A small network was trained on made-up records. Each row is its average activation on records with the value named, seen along a few directions.
Values that are neighbours, or in one group, have similar rows; names and order tell nothing.
Strong random noise was added to every row along 9 fixed directions; ignore it. To show where, here is one row again and again, with new noise each time:
[ -68  106  -68 -311  348  243  215 -151  165   86  633 -593 -235   49
 -138 -567  280  -63  411  737 -156 -434 -152]
[ 267  -99  349  180  -53  -59 -274  209 -330  378 -178  378  154   94
  244  -25  234  -97  524 -595   66   77 -498]
[-313  -63 -295  331 -321 -152    9  140 -191 -114   13  183 -196  284
 -101 -170  -64 -166  -45 -271  340 -144 -186]
[-365  -30 -474   38 -249 -166   22  -55  311 -206 -201  -19 -322   92
 -289 -126 -179 -193  -41  234  705 -232   44]
[ 101  108   49   45 -536   -1  -33  -97 -118   -7  332 -112 -369  237
  202 -146 -157  120  176 -218  148 -373  -17]
[-195  137   74  403 -176 -466   15  222 -181    2   53  -46 -170   45
 -141  137 -285  218  296  157  147  115  -35]
[ 127  362  324   -8   90 -309  164 -312 -159 -315   92 -345 -278  -10
  267   93   67  525  -95  285 -353  144   -3]
[ 101  140   -7  156 -120  119  -55   93 -147  -74  375 -213 -356   76
   36  -17  -60  198  443 -116 -135 -506  -19]
[ -29 -387 -287  -32 -159  302  -72  -60 -223  343  -70  357  462  116
   83  -99  339 -282 -433 -731 -196  -49  -25]
[-199 -228 -534   -6  355  244 -238  -42  139  239  214  -57   25  379
  140 -623  291 -310  116  230  253 -138 -450]
[ 100   69    7   48 -126  136   38  -64 -224 -198   76    7 -216   71
   99  -15  189   69   28 -416 -177 -355  -85]


Field H:
h18: [-263   47   52  268 -127 -468 -187   78  240  192 -244   38  118 -111
   15  256 -499  179 -133  397  448  364  181]
h1: [ 173  -28 -294  218   35  318 -295   28   14   39  485 -209   72  274
  306  -14 -321  222 -102   55 -292  -27  174]
h11: [-283 -125 -140  182   51   -5  208  350 -275   70  276  -13   45  -79
 -344  -90   56 -299  123  -30 -173 -221  -67]
h7: [ 174   91  446 -368  239  -77  365 -301  148   71   42 -207  347 -240
  107  148   91  191 -375  389 -531  642  307]
h12: [ 129  258  570 -316 -100 -464  420  -87  107  -84  -16 -297 -140 -426
 -432  221 -289  235  446  795   90   94  266]
h17: [ 121  -56  244 -398 -161   -8  332 -184  188   69  -76  -49  276 -221
 -269   51  -19 -101 -314  195  -63  250  226]
h3: [ 285  -30  890  -72 -452 -154   34  193 -282  518  165  299  313  189
  366 -140  -35 -114   43 -335  -59  676 -124]
h16: [-327  125 -491  414  270  -91 -297  167   52 -360 -295  108 -235   89
  -86  147 -119   81 -133    0  329  -79  -78]
h8: [-448  -46 -353  456  346 -188 -184  313  -19  -25 -189  152  193  -87
  -57  225 -205   82 -347   85  -58  315  144]
h9: [ 462   -5  300 -108  467  310 -340  -58  126  124  -92   64  305  -43
  428  118  215   99  -44  -47 -352  333  -19]
h15: [  93  -95  309 -320 -293 -130  206  -94  100  -26 -583  300  -49 -254
 -284   -7  208 -468  194 -267  580 -120  -85]
h2: [-138    0 -475 -228  -78 -124    1 -466  426 -567 -246 -126 -401  124
  112  -67 -330   74 -455  446  473   54  115]
h5: [ 372   30  536 -252  132  155  239   88  109 -132 -352  107  132 -465
 -209  357  258  108  -12 -149 -369   90  276]
h14: [-367  352 -163  123  790   68  118   69   35 -582 -116 -128 -212 -115
  -45  -31  289  119 -180  303 -284  -34 -167]
h13: [ -75   71  -67 -233 -805 -198  313 -397   93 -125  392 -310 -194  195
  -15  -63 -512  187 -551  320  188  124  468]
h10: [ 154  -59  212 -362  137  138  259 -379 -236  189  523 -283  542  146
  319 -139  240  224 -701  139 -974  464   91]
h4: [ 385  299  156   88 -122  245 -226  113 -120 -195  176  -93 -537  -10
  279  126  -63  208  620 -411  -41 -693  -66]
h6: [ 102  -44 -294 -140   45  209 -127 -193   85 -116 -102  -36  -73    7
   88  168  -91   30 -116  -94  -59 -213  144]
H is arranged as a line.
Q: List every value one step from h9, in the order listed.
A: h3, h5
Q: List every value one step from h1, in the order listed.
A: h7, h17
Q: List every value one step from h13, in the order listed.
A: h2, h10
Q: List every value one step from h11, in the order listed.
A: h15, h4
